These are the activations of a small neural network, seen along a few directions. Each row is one input.
In each table, some parts of the input vary, and every possible input appears once, in random order.
A made-up example of a description, with smaller parts first: values(3) and (point or line(9) or (line(4) and ring(5))).
Shared parts are said once, and a part with two or three values counts as separate values.

Other details of the inputs shift rows strongly along two fixed directions, in all tables alike. That doesn't count.

Rows:
r1: [-31 16 -3 -27 -25 -8 1 -57 12 13 -8 -6 27 -34 -16 -10]
r2: [12 2 -4 -4 18 7 -7 13 -10 -20 -7 -2 2 18 3 11]
r3: [-32 51 -1 -18 -22 -7 34 4 43 15 -34 17 38 -23 -41 -36]
r4: [12 8 -8 6 15 -2 -3 42 7 0 -8 10 -1 13 2 3]
r5: [6 4 3 8 -1 3 24 29 13 0 2 10 6 10 -6 -11]
r6: [8 5 -3 -14 9 12 16 22 16 -8 -14 -3 39 -1 -29 -11]
r7: [-41 12 5 -14 -31 -2 17 -61 14 15 -10 -6 25 -28 -20 -23]
r8: [28 0 11 15 5 7 8 41 4 -10 7 5 -14 19 -4 -1]
r9: [10 20 5 7 3 -1 5 34 5 -11 -7 10 -5 17 -5 -7]
r10: [15 -10 -12 -11 18 5 -8 19 -3 -12 -5 -7 21 3 2 12]
r11: [28 2 0 14 17 0 -17 35 -11 -8 5 5 -27 20 11 16]
r12: [-20 -16 -11 -8 -2 -12 -34 -68 -23 15 7 -12 -23 -18 33 20]
r13: [15 -3 -13 -8 27 6 -17 17 -7 -6 -7 -7 9 12 5 13]
r14: [16 10 3 2 1 0 4 40 4 -6 -1 6 -1 6 -8 2]
r15: [-9 -10 -6 -4 -2 -8 -36 -66 -25 8 17 -14 -28 -10 25 22]
r16: [19 -8 -5 -5 15 12 2 26 6 -10 -3 -8 27 6 -15 -2]
r17: [7 -2 0 -2 7 14 17 15 -2 -15 -6 -3 25 9 -8 -8]
r18: [14 -26 -1 23 15 -7 -34 5 -34 -2 20 3 -55 19 49 33]
r19: [9 7 -4 -6 23 7 -1 21 -2 -14 -13 0 16 14 -4 1]
r20: [18 4 2 15 14 2 -3 39 -5 -10 -3 9 -16 22 6 5]
r21: [11 -12 -2 3 12 12 5 13 -5 -13 2 -5 14 10 -4 0]
r22: [18 -5 -1 9 9 -3 -2 34 -4 -3 6 6 -11 8 5 8]
r23: [-22 -22 -4 14 -23 -23 -19 -61 -5 31 26 0 -36 -27 29 10]
r24: [-32 32 5 -24 -15 4 42 -11 36 7 -30 3 63 -22 -49 -41]
r25: [8 7 -3 -8 22 7 0 22 -3 -15 -15 2 14 15 -3 2]
r26: [13 11 -6 -13 17 9 2 18 1 -14 -15 -3 22 9 -16 2]
r27: [-28 -20 7 17 -28 -19 -14 -68 -13 26 26 0 -46 -19 33 10]
r28: [4 7 -2 10 6 -5 -2 31 3 1 -4 10 -7 13 5 0]
r29: [21 -5 11 13 -1 7 6 28 -2 -8 8 1 -20 19 4 -1]
r30: [-47 16 9 -6 -35 -15 25 -49 24 26 -4 12 6 -30 -7 -24]
r31: [10 6 8 7 -3 4 22 31 9 -5 -2 7 -4 13 -8 -9]
r32: [24 -14 0 0 14 13 -5 21 -8 -15 2 -11 7 12 -9 7]
r33: [-30 36 3 -14 -24 -3 47 3 50 18 -21 21 47 -22 -41 -41]
r34: [12 1 -5 0 8 -4 3 42 4 -2 -1 6 1 3 -1 4]
r35: [29 -3 8 15 7 2 5 42 3 -8 11 1 -11 14 -8 1]
r36: [18 5 1 -5 15 12 -8 15 -15 -25 -5 -6 -1 21 -3 5]
r37: [-32 13 5 -18 -30 -3 8 -60 18 17 -4 -7 25 -33 -29 -24]
r38: [-24 -20 9 6 -25 -2 -22 -76 -25 9 22 -19 -31 -12 25 5]
r39: [11 3 -8 -20 15 8 6 27 6 -11 -18 -2 33 0 -16 2]
r40: [7 9 5 5 3 3 24 33 16 0 -4 14 9 3 -14 -13]
r41: [15 -34 -9 18 12 -12 -34 8 -27 4 28 -2 -44 7 44 33]
r42: [-20 -23 8 6 -19 -1 -27 -76 -23 9 24 -16 -33 -15 25 8]
r43: [-45 27 -4 -11 -24 -17 8 -39 23 33 -19 12 8 -32 -6 -18]
r44: [21 -9 -4 -7 16 7 -9 21 -11 -17 -3 -9 10 10 -1 14]
r45: [-44 15 5 -15 -34 -2 20 -60 10 12 -9 -8 21 -26 -15 -23]
r46: [-24 -32 3 7 -14 -5 -24 -77 -35 11 22 -13 -33 -14 40 15]
r47: [30 -43 1 33 10 -3 -31 4 -34 -3 36 -6 -61 16 40 34]
r48: [14 -9 2 9 6 0 3 32 2 -2 9 6 -8 4 1 4]
Each input here is: values(2) and line(4) and line(6).
Question: The inputs of r11 and r15 match in every part but the values(2) part. If r5 is changed in the same way as r11 into r15, which row does it become?
Answer: r17
Question: The inputs of r16 and r23 match in every part but the values(2) part. If r21 is changed in the same way as r16 into r23, which row does it become?
Answer: r33
Question: Which other rows does r27 become when the values(2) part takes its other values? List them by row number.
Answer: r7
Question: Which other rows does r47 become when the values(2) part takes its other values? List them by row number.
Answer: r32
Question: A walk changes only the line(6) part. It starts at r30 and steps to r40. List the rest of the walk in order.
Answer: r48, r34, r43, r18

Rows:
r49: [27 -28 -2 -10 29 17 -30 15 -30 -31 -6 -26 10 9 0 24]
r50: [14 -32 -13 19 28 -2 -32 10 -29 4 13 -1 -37 20 41 25]
r51: [1 6 6 6 -3 7 12 6 19 7 2 0 13 -8 -24 -18]
r52: [13 -23 -5 22 5 1 -31 -12 -14 8 26 -4 -33 1 17 17]
r53: [39 10 15 10 21 20 13 65 -1 -27 1 -5 -5 35 -23 -3]
r54: [-29 0 7 -10 -36 -11 9 -41 4 19 6 -8 -3 -26 -7 -16]
r55: [-9 -28 -13 4 7 -20 -24 -34 -23 12 18 -1 -35 -3 45 30]
r56: [43 -14 9 5 25 19 22 69 2 -25 3 6 16 30 -9 -1]
r57: [-10 19 -5 -15 -5 -2 10 26 10 1 -18 9 23 -8 -4 -9]
r58: [-13 32 -1 -16 -19 -12 10 8 25 13 -18 5 25 -21 -23 -13]
r59: [5 40 -7 -12 12 0 27 52 46 4 -35 13 53 -1 -55 -33]
r60: [-19 38 9 -12 -22 -4 20 -17 26 7 -16 4 11 -10 -33 -23]
r61: [-41 24 -8 -14 -14 -13 8 -35 29 34 -23 10 25 -31 -17 -32]
r62: [20 -40 7 16 4 -3 -18 -20 -26 0 32 -7 -40 1 34 23]
r63: [-32 21 3 -4 -30 -16 -14 -68 3 22 1 4 -21 -21 -1 -3]
r64: [-10 -31 -3 8 -1 -10 -10 -36 -25 11 22 3 -24 -3 36 23]
r65: [19 -7 4 -11 36 23 -25 5 -34 -40 0 -16 10 30 -5 17]
r66: [20 -9 0 5 7 -2 -4 9 2 -5 14 3 -12 -3 -1 16]
r67: [-2 16 2 -8 -20 -3 9 8 14 5 -4 -1 11 -16 -20 -11]
r68: [27 -44 6 31 17 9 -30 5 -29 -4 36 -14 -43 21 32 21]
r69: [4 -31 10 23 -6 1 -23 -43 -35 -6 27 -9 -55 13 40 19]
r70: [-22 32 7 -4 -10 2 28 -7 14 -5 -24 9 24 0 -17 -20]
r71: [15 -35 -10 25 26 3 -28 7 -32 3 19 -3 -37 19 42 29]
r72: [-50 20 2 -9 -23 -17 -9 -75 0 23 -12 8 -16 -24 22 -7]
r73: [49 -10 3 19 31 6 -37 44 -31 -20 12 -1 -44 44 29 32]
r74: [-22 22 8 -3 -17 1 27 -20 13 -5 -16 6 16 -3 -15 -26]
r75: [48 -29 5 21 17 9 -19 49 -30 -21 29 -17 -40 24 19 28]
r76: [22 -14 -1 10 10 8 2 47 -20 -20 5 1 -5 19 16 15]
r77: [0 39 15 -14 -6 14 44 38 35 -15 -24 4 35 14 -52 -40]
r78: [-25 -10 4 -4 -31 -9 6 -34 0 7 6 -5 -2 -16 2 -13]
r79: [-26 34 -3 -22 -21 -18 27 -20 45 18 -19 12 39 -36 -41 -22]
r80: [66 1 -11 -23 47 40 14 88 1 -42 -28 -18 51 35 -36 8]
r81: [11 17 0 7 21 11 6 39 -8 -23 -13 7 -2 25 5 4]
r82: [-53 19 -2 -19 -33 -14 14 -42 14 23 -14 7 19 -38 -1 -15]
r83: [-25 -7 -9 -5 -19 -33 -19 -67 4 23 8 1 -18 -31 17 10]
r84: [23 -2 -11 -5 28 -4 1 48 5 -12 -5 5 4 16 2 10]
r85: [-3 27 9 -15 -12 1 39 15 37 5 -13 9 43 -18 -44 -27]
r86: [-18 14 -2 -9 -30 -14 -6 -23 10 20 2 3 0 -27 -7 -1]
r87: [16 -6 -7 13 9 -1 -19 8 -1 6 9 4 -10 4 -1 11]
r88: [-44 -16 -4 14 -22 -11 -10 -75 -9 30 13 -2 -12 -22 28 3]
r89: [28 -13 -15 -9 26 21 -20 4 -18 -23 12 -26 22 19 6 12]
r90: [-45 20 2 -11 -24 -18 -15 -75 3 25 -9 6 -23 -22 18 -7]
r91: [23 -2 -3 -2 17 0 -11 56 -6 -12 -4 -1 -6 16 11 10]
r92: [0 23 3 -16 -1 13 53 44 34 -7 -25 20 59 2 -45 -32]
r93: [-33 -19 -8 -2 -9 -21 -8 -59 -12 22 13 1 -22 -20 33 19]
r94: [5 13 9 2 7 20 38 47 31 -8 -15 4 44 11 -36 -32]
r95: [19 -19 1 20 17 17 6 38 -1 -12 6 -1 5 26 5 0]
r96: [-27 -13 -1 2 -31 -7 -1 -48 -11 11 10 -1 -13 -23 18 -2]
Question: What is each input in this table made of?
Answer: values(4) and (point or ring(11))
Question: The inputs of r51 and r53 match in every part but the values(4) part. If r89 is changed in the same way as r51 into r53, which row does it become?
Answer: r65
Question: The inputs of r52 and r66 match in every part but the values(4) part. If r59 is changed in the same way as r52 into r66, which row does it become?
Answer: r83
Question: Which other rows does r88 become when the values(4) part takes its other values? List them by row number.
Answer: r64, r70, r76
Question: A walk changes only the ring(11) part. It starts at r75 and steps to r67. List the rest of the walk in order.
Answer: r86, r58, r91, r57, r82, r76, r96, r78, r54
Question: Which other rows does r93 become when the values(4) part takes its other values? List them by row number.
Answer: r71, r81, r82
